A small network was shown many inputs. Here are its activations along a few directions, one row for each input.
Each table varies a few parts of the input and shows all the possible inputs, shuffled.
Descriptions start from the smaller parts, as in this example, which fits no table here: ring(8) and (point or line(11) or (values(3) and line(4))).
Shared parts are said once, and a part with two or three values counts as separate values.

Other details of the inputs vary at random and push rows far along three fixed directions, the same in every table; ignore that.

Rows:
r1: [-43 -18 -29  -2   6  15 -50 -21  36   9 -39 -13  -6  17  13]
r2: [ -1   3 -43 -31 -23 -28   0  -9  18  -1   2 -24 -13 -17  28]
r3: [-20  -8   1  18  19  20 -16  -9   2   9  -9  10   4  11 -11]
r4: [ -8  15  15  22  10   1  11  17   3   5   4  15 -12 -11 -20]
r5: [ -7  11   8  19   8   1  14  11  -1  10  11  15 -10 -10 -21]
r6: [-23 -14 -17  -4   4   9 -24 -11  16   5 -19  -6  -3  11   4]
r7: [ -4  15  27  28  -3   9  12   9   1  16  14  15   1   4 -22]
r8: [ -7   9 -33 -12 -38 -24  -4  -3  32  17   1 -19 -18  -4  21]
r9: [ -8  10  10  17   1  -6  12   8  -8  10  12   9  -8 -10 -25]
r10: [ -8  -5   4  11  18  14 -12  -5  -1  -2 -10   8   6   5  -5]
r11: [ -4  -3   4   2  -5  12 -17 -10  11   1 -12  -7  11  14  12]
r12: [ 47 -20  17 -24  21  13  13  -2 -37 -34   6   5  28  13  17]
r13: [ 15 -14 -30 -41 -17 -17   0 -12  -7 -13   0 -25   5  -3  28]
r14: [-13   1 -11  -6  -5  -8 -12  -3  10   1 -11  -9  -7  -5   2]
r15: [  4  14  35  29  21  10  20  21 -14  -1  10  25  -2 -10 -27]
r16: [ -1 -21 -11 -20   8   9 -31 -21  -2 -16 -25 -15  16  13  21]
r17: [-41   6   0  30   7   7 -16  -1  14  21 -10   9 -13  -2 -28]
r18: [ 44 -17  23 -25  15   6  11   1 -41 -36   2   2  28   8  12]
r19: [  3 -32   6   2  17  39 -37 -20   0  -2 -26   3  28  46  17]
r20: [  5  10  26  15   9  -1  22  20 -13  -2  11  16  -7  -9 -25]
r21: [ 41   1   6 -19 -17 -12  18   6 -11 -15  11  -7  10   2  22]
r22: [ 4 -8 -6 -6  6  4  1 -2 -3 -2  2  1  1  4  3]
r23: [ 31  -4  -9 -26  -5 -11  20  -1 -18 -15  17  -7   5  -7  16]
r24: [  0   9  19  19  -5   6  11   3  -2  15  15   8   3   6 -14]
r25: [ 16  27 -13 -17 -33 -48  39  14  -6  -2  30 -14 -21 -41   0]
r26: [-11  11  25  34   3  14  -4  14  12  14  -6  15  -5   8 -17]
r27: [-37   7 -37  -1 -12 -11 -18  -6  37  19 -11 -10 -25  -8   5]
r28: [-14  10   0   7  -5 -10   8   8   2   9   5   3 -13 -11 -17]
r29: [  4  14 -22 -16 -26 -33  26  10   5   8  21 -12 -22 -25   1]
r30: [ 24   0   6 -16 -16  -3   6  -6  -7  -9   8 -10  16   6  20]
r31: [ -5  12  13  16   8  -2   8   9  -2   1   4   9  -5 -13 -14]
r32: [ 18 -21  16  -3  30  26 -10 -11 -27 -21  -7   9  28  18   5]
Each input here is: line(4) and (values(2) or ring(6)).
The inputs of r8 and r21 match in every part but the line(4) part. If r12 is changed in the same way as r8 into r21, which row does it become? -> r27
Which other rows does r26 become when the values(2) part takes its other values? List them by row number. -> r11
Which other rows does r23 become when the ring(6) part takes its other values? List them by row number. -> r3, r9, r13, r22, r29

Rows:
r33: [-52  -7  -5  25  17  21 -23  -7  25  24 -18  17 -17  17 -32]
r34: [-16 -20  31  18  34  34 -31 -12 -25 -10 -30  13  30  25 -22]
r35: [ 23   9 -12 -37 -42 -20  -4  -9  22 -13  -8 -38   3  -2  52]
r36: [-17  -1 -47 -38 -10 -24  -5  -6  17  -2  -4 -17 -15 -19  19]
r37: [  7 -17  18   6  -1  11 -10 -12 -17   3   0   3  22  23  -4]
r38: [ 24 -25   2 -34   3   8  -2 -16 -25 -22   0 -15  24  17  15]
r39: [-15  11  19  17  -9 -10   6   7  -8  10   8   6  -5  -4 -32]
r40: [-27  32   2  19 -42 -19 -20   6  46  20 -16 -13 -18  -8   5]
r41: [-24   0 -18   0  -2  -6 -24 -23   4  -4 -15 -13   2 -11   3]
r42: [ 59  19  40 -13 -10 -12  46  29 -13 -32  19   6  11  -9  16]
r43: [  0  32  11  12  -2 -26  40  17 -11   1  31   0 -18 -49 -24]
r44: [ 34 -13 -35 -49   3 -29  -1  -9 -12 -42  -4 -24   2 -22  49]
r45: [ -4  22  22  26  20 -11  33  41 -17   3  14  26 -25 -33 -43]
r46: [-28   7 -39  13 -11   5  -8  -8  36  35   8   4 -18   6   0]
r47: [-11  27 -34  -7 -42 -38  -5  17  56  15 -15 -20 -39 -23  28]
r48: [-31  15  13  51   6  27  -2   2  13  42  15  25  -5  14 -31]
r49: [ 22 -31  -7 -31  11   7  -8  -4 -19 -29 -13  -9  12  16  18]
r50: [ -3  23   8   3  -9 -20  34  18 -13   6  21  -1 -16 -35 -26]
r51: [ 40  -2  14 -14   0  -5  40  14 -28 -10  34  11   5  -3   0]
r52: [ 12 -19   8   8  15  15   0   4 -13   0  -1   9   3  16  -2]
r53: [ 23 -25  28  15  25  42 -23 -21 -26  -6  -6  16  47  48   5]
r54: [  7   9  24  13  38   5  18  13 -20 -17   9  25  -1 -19 -25]
r55: [-26 -25 -36  13  12  32 -45 -23  32  21 -28   0   0  34  18]
r56: [  4 -21  -7 -14  -5  13  -7 -18  -4   6   1 -12  15  19  13]
The inputs of r46 and r53 match in every part but one. If r36 is changed in the same way as r46 into r53, which row does it become? -> r34
What do these inputs look like to the network? -> line(4) and (point or line(5))
Which other rows agree with r52 in the line(4) part? List them by row number. -> r44, r45, r47, r49, r55
Start at r48 and move only the line(5) part, one step at a time. The first step leads to r56. Which rows follow, in order? -> r38, r50, r43

Rows:
r57: [-26   7  -8   2  -5  -3  -7   4  24  12 -10  -5 -14  -6  -5]
r58: [ 30 -13  31  -4  26  21  -4   4 -25 -27 -10  12  25  16   6]
r59: [-30  -5  13  26  24  24 -23  -6  -4   8 -14  10   5   4 -23]
r60: [  2   9   2   2  -6 -12  22  11  -8   3  18   4 -10 -11 -16]
r61: [-18  -1  19  30  24  18 -24   3   7   4 -22  18  -2  11 -17]
r62: [-30   3 -15  10  -3 -12 -12  -8   9  10  -7  -4 -12 -16  -9]
r63: [-23   5  -8   9  -4 -11 -12   5  17   7 -16  -6 -17 -10  -5]
r64: [-25   7  -7   5  -5  -4 -11   7  19  10 -14  -8 -16 -10  -4]
r65: [-17   8  23  23 -21   8 -17  -4  25  12 -12  -4   0  16 -10]
r66: [ -4 -22 -13 -17 -24  14 -39 -32   5  11 -18 -21  29  38  27]
r67: [ 25 -19  -4  -4   9  16  -6  -7 -12 -10   0   3  19  22  19]
r68: [-18   9 -30  -5 -23 -20  -2   1  30  18   3  -8 -23  -9   7]
r69: [ 22  26  28   3  -3 -20  48  28 -25 -10  31  15  -5 -26 -26]
r70: [-29   6 -15   5  -2  -2  -6 -11  15  17   5  -6 -12  -7  -8]
r71: [ 11   3  34  32  20  23  13  11 -13   4  11  25   9   9 -19]
r72: [ 17 -11 -11 -21   1   9 -13 -17   4 -15 -11 -10  21  11  31]
r73: [-19  -3 -19   6  -7  -3  -3   3  17  20  -5  -1 -19  -1  -7]
r74: [ 15  19  10  -5  -8 -17  38  17 -15  -5  27   4  -9 -20 -12]
r75: [  5 -16 -14 -28   4   2 -12 -21  -9 -14  -4 -13  20   6  19]
r76: [-24  11 -29  -4 -21 -29  -7  -2  18   6  -8 -13 -23 -21   0]
r77: [ 19 -17 -20 -27  -3  -5   2  -9 -14 -11   1  -8   8   9  17]
r78: [-29   2   3  15  11  11 -19   2   6   5 -17   6  -3   0 -19]
r79: [  1  -1   8  15  11   4  13   2 -18   9  16  13   0  -2 -25]
r80: [ 26 -17 -17 -24  -5  -3   0  -4  -7 -11   1  -4   6  12  25]
r81: [  6  19  -8 -13 -21 -23  30  15   7   4  20 -10 -22 -24   2]
r82: [-17   1  17  32  21  31 -11  -3  11  11  -8  17   4  16 -10]
r83: [ 20 -12  -9 -28   0   3  -2  -9   0 -17  -3  -8  10   9  30]
r84: [ 33  12  -4 -17 -16 -20  21   7  -8 -14  13 -11   4 -19  21]
r85: [ 13  12  19  10   3 -11  35  11 -25   2  34  11  -4 -16 -25]
r86: [ 23 -10  -5 -30   0  -1  -4  -7  -1 -20  -6  -7  13   7  26]
r87: [ 18  -3 -10 -23 -14 -17  18   5  -3  -6  12 -14  -5  -7  15]
r88: [ 23  -7  40  25  34  28  -7   4 -26 -18 -10  22  25  17  -6]
What do these inputs look like to the network? -> values(2) or (line(5) and line(6))
Which other rows belong to the same alternative as r65? List them by row number. -> r66
Start at r82 and move only the line(5) part, one step at a time. The first step leads to r83. Which rows follow, in order? -> r81, r74, r70
